A small network was trained on invented records. Each row is its activation on one of them, seen along a few directions.
After each row come some of the record's fields: Beti, Maro, Momom, Fev.
A field that a record lacks is written missing.
The largest differences between rows may come from other fields.
(in the rows, 500 means zero)
Random noise pushes rows far along 2 fixed directions. That doesn't count. These rows show it; they differ only by the noise:
[479 603 562 533 370 621 282 522 583 643 693 534 610 632 315 379]
[488 642 389 594 360 435 222 648 530 656 616 400 553 766 263 568]
[611 551 501 535 442 529 470 524 336 372 588 381 575 617 392 502]
[559 592 444 563 407 479 362 584 415 493 596 382 563 687 335 540]

[474 546 225 591 482 285 475 572 280 483 327 292 415 547 414 695]
<Beti:w2 Maro:missing Momom:u1 Fev:missing>
[439 528 532 505 500 549 364 513 501 655 537 627 524 421 466 408]
<Beti:w2 Maro:missing Momom:u2 Fev:missing>
[549 403 481 492 565 508 768 355 235 182 385 364 466 341 622 476]
<Beti:missing Maro:missing Momom:u2 Fev:missing>
[545 502 595 423 520 449 457 613 870 583 584 562 519 724 581 620]
<Beti:w3 Maro:e1 Momom:u1 Fev:g2>
[600 513 539 494 514 554 479 512 383 439 566 506 554 532 470 481]
<Beti:w1 Maro:missing Momom:u1 Fev:missing>
[626 520 591 481 502 600 580 512 406 317 618 484 551 557 478 423]
<Beti:w1 Maro:missing Momom:u1 Fev:missing>
[469 538 592 475 500 610 327 499 565 654 630 652 571 480 451 375]
<Beti:w1 Maro:missing Momom:u2 Fev:missing>
[379 513 640 476 459 687 339 441 745 746 652 739 571 456 428 274]
<Beti:w1 Maro:missing Momom:u1 Fev:missing>
[388 485 597 516 423 579 443 439 756 682 551 627 513 437 528 359]
<Beti:w3 Maro:e1 Momom:u2 Fev:g2>
[671 515 490 489 558 463 539 590 300 327 532 426 520 572 527 592]
<Beti:w1 Maro:missing Momom:u2 Fev:missing>
[655 343 705 400 622 617 802 361 401 145 490 507 520 346 748 431]
<Beti:w3 Maro:e1 Momom:u2 Fev:g2>
[643 544 490 488 586 478 470 571 327 387 545 472 523 609 454 572]
<Beti:w1 Maro:e2 Momom:u2 Fev:g2>
[441 501 493 517 435 524 461 473 554 539 534 485 512 508 475 414]
<Beti:missing Maro:missing Momom:u2 Fev:missing>
[501 509 436 532 456 474 433 473 257 487 481 434 560 433 391 483]
<Beti:w4 Maro:e2 Momom:u1 Fev:g1>
[480 503 465 543 449 441 430 525 483 574 465 513 494 484 389 504]
<Beti:w4 Maro:e2 Momom:u1 Fev:g2>
[498 505 651 380 596 609 572 475 637 545 553 658 491 403 648 468]
<Beti:w5 Maro:e1 Momom:u2 Fev:g2>
[430 488 430 569 429 467 607 468 649 402 489 337 446 638 469 515]
<Beti:missing Maro:missing Momom:u1 Fev:missing>
[465 494 617 463 514 631 487 409 539 565 564 660 548 395 436 331]
<Beti:w5 Maro:e2 Momom:u1 Fev:g2>
[559 456 652 466 534 561 611 475 700 368 588 512 516 595 626 477]
<Beti:w3 Maro:e1 Momom:u2 Fev:g2>
[513 567 396 633 442 405 446 609 553 465 532 360 489 764 371 592]
<Beti:w1 Maro:missing Momom:u1 Fev:missing>
[428 508 394 556 508 444 456 505 450 569 410 483 458 481 455 543]
<Beti:w2 Maro:missing Momom:u1 Fev:missing>
[494 532 309 576 474 360 432 565 335 545 397 398 447 526 422 611]
<Beti:w2 Maro:missing Momom:u2 Fev:missing>
[457 548 389 585 459 426 379 552 460 568 497 439 490 574 409 536]
<Beti:w1 Maro:missing Momom:u2 Fev:missing>
[499 509 579 457 479 553 444 505 645 583 572 558 545 523 544 476]
<Beti:w3 Maro:e1 Momom:u2 Fev:g2>
[469 497 361 568 434 408 575 472 420 384 416 294 448 568 420 581]
<Beti:w4 Maro:e2 Momom:u1 Fev:g1>
[464 493 600 413 565 635 442 419 449 599 535 689 545 341 483 372]
<Beti:w5 Maro:e2 Momom:u1 Fev:g2>
[527 542 462 531 473 527 390 516 407 524 553 488 539 572 383 471]
<Beti:w1 Maro:missing Momom:u2 Fev:missing>
[409 500 531 469 547 556 512 445 541 585 449 594 474 368 572 462]
<Beti:w2 Maro:e1 Momom:u2 Fev:g2>
[512 438 479 475 563 407 544 502 398 487 364 498 469 372 634 607]
<Beti:w4 Maro:e1 Momom:u2 Fev:g2>
[497 438 590 403 545 481 691 470 723 414 462 489 466 497 663 606]
<Beti:w4 Maro:e1 Momom:u1 Fev:g2>
[411 504 598 473 427 608 363 436 656 677 609 630 580 491 391 360]
<Beti:w4 Maro:e2 Momom:u1 Fev:g1>
[577 495 447 529 535 427 422 566 302 433 502 436 527 559 465 573]
<Beti:w3 Maro:e2 Momom:u2 Fev:g1>
[357 545 474 531 398 529 439 494 778 634 568 499 476 611 417 440]
<Beti:missing Maro:missing Momom:u1 Fev:missing>
[442 485 372 553 480 430 545 473 415 438 405 366 437 497 503 548]
<Beti:missing Maro:missing Momom:u2 Fev:missing>
[543 554 320 520 537 270 394 688 489 515 434 353 442 724 501 769]
<Beti:w1 Maro:e1 Momom:u2 Fev:g2>
[391 602 357 608 389 486 297 507 372 701 500 503 496 458 283 420]
<Beti:w2 Maro:e2 Momom:u2 Fev:g2>
[594 510 540 482 515 469 502 551 573 443 567 480 527 654 479 560]
<Beti:w3 Maro:e2 Momom:u1 Fev:g2>
[550 485 230 534 626 189 594 614 217 375 231 298 372 509 585 861]
<Beti:w5 Maro:e1 Momom:u2 Fev:g2>
[448 482 464 495 500 492 478 439 429 532 435 493 491 405 499 497]
<Beti:w4 Maro:missing Momom:u2 Fev:missing>

Which values does each new row have?
[570 490 592 459 510 540 605 474 545 371 531 454 542 543 569 528]
<Beti:w3 Maro:e1 Momom:u1 Fev:g2>
[659 502 379 569 541 328 552 647 352 280 474 308 473 739 442 687]
<Beti:w1 Maro:missing Momom:u1 Fev:missing>
[595 514 640 441 516 678 472 451 426 442 639 581 580 474 490 347]
<Beti:w1 Maro:missing Momom:u2 Fev:missing>
[540 480 587 419 569 488 472 549 677 520 545 561 512 579 613 570]
<Beti:w3 Maro:e1 Momom:u2 Fev:g2>
[326 559 408 573 441 451 380 536 646 733 430 533 458 497 455 522]
<Beti:w2 Maro:e1 Momom:u1 Fev:g2>
[513 525 381 527 495 424 516 515 335 476 430 426 482 491 434 566]
<Beti:w2 Maro:missing Momom:u1 Fev:missing>
[545 484 618 448 537 629 516 461 476 453 610 611 563 466 481 381]
<Beti:w1 Maro:missing Momom:u1 Fev:missing>
[469 431 566 427 581 584 671 342 391 454 395 577 484 209 653 435]
<Beti:w5 Maro:e1 Momom:u2 Fev:g2>
[553 532 624 459 499 657 391 481 502 547 652 608 583 521 459 359]
<Beti:w1 Maro:missing Momom:u2 Fev:missing>
[535 566 365 550 495 376 339 627 339 538 488 421 507 601 405 605]
<Beti:w1 Maro:missing Momom:u2 Fev:missing>
[480 484 489 436 552 455 559 491 521 530 412 519 479 418 596 577]
<Beti:w5 Maro:e1 Momom:u1 Fev:g2>
[444 505 460 525 451 537 588 444 441 422 487 431 467 452 502 440]
<Beti:missing Maro:missing Momom:u2 Fev:missing>
[480 553 475 579 427 522 390 528 490 552 569 491 525 571 397 426]
<Beti:w1 Maro:missing Momom:u2 Fev:missing>
[408 543 419 467 478 352 396 609 765 682 472 478 434 606 542 664]
<Beti:w4 Maro:e1 Momom:u2 Fev:g2>
[430 474 411 537 494 455 520 464 440 475 428 427 462 469 514 514]
<Beti:missing Maro:missing Momom:u2 Fev:missing>
[599 517 439 517 540 433 465 561 247 405 483 435 528 501 478 562]
<Beti:w1 Maro:missing Momom:u2 Fev:missing>
[538 536 360 528 512 277 446 670 566 517 460 353 463 716 498 780]
<Beti:w3 Maro:e1 Momom:u1 Fev:g2>
[324 606 367 570 362 451 293 535 674 748 504 451 472 605 375 500]
<Beti:missing Maro:missing Momom:u2 Fev:missing>
[488 449 608 440 518 642 543 371 365 469 511 599 537 259 540 332]
<Beti:w4 Maro:missing Momom:u2 Fev:missing>
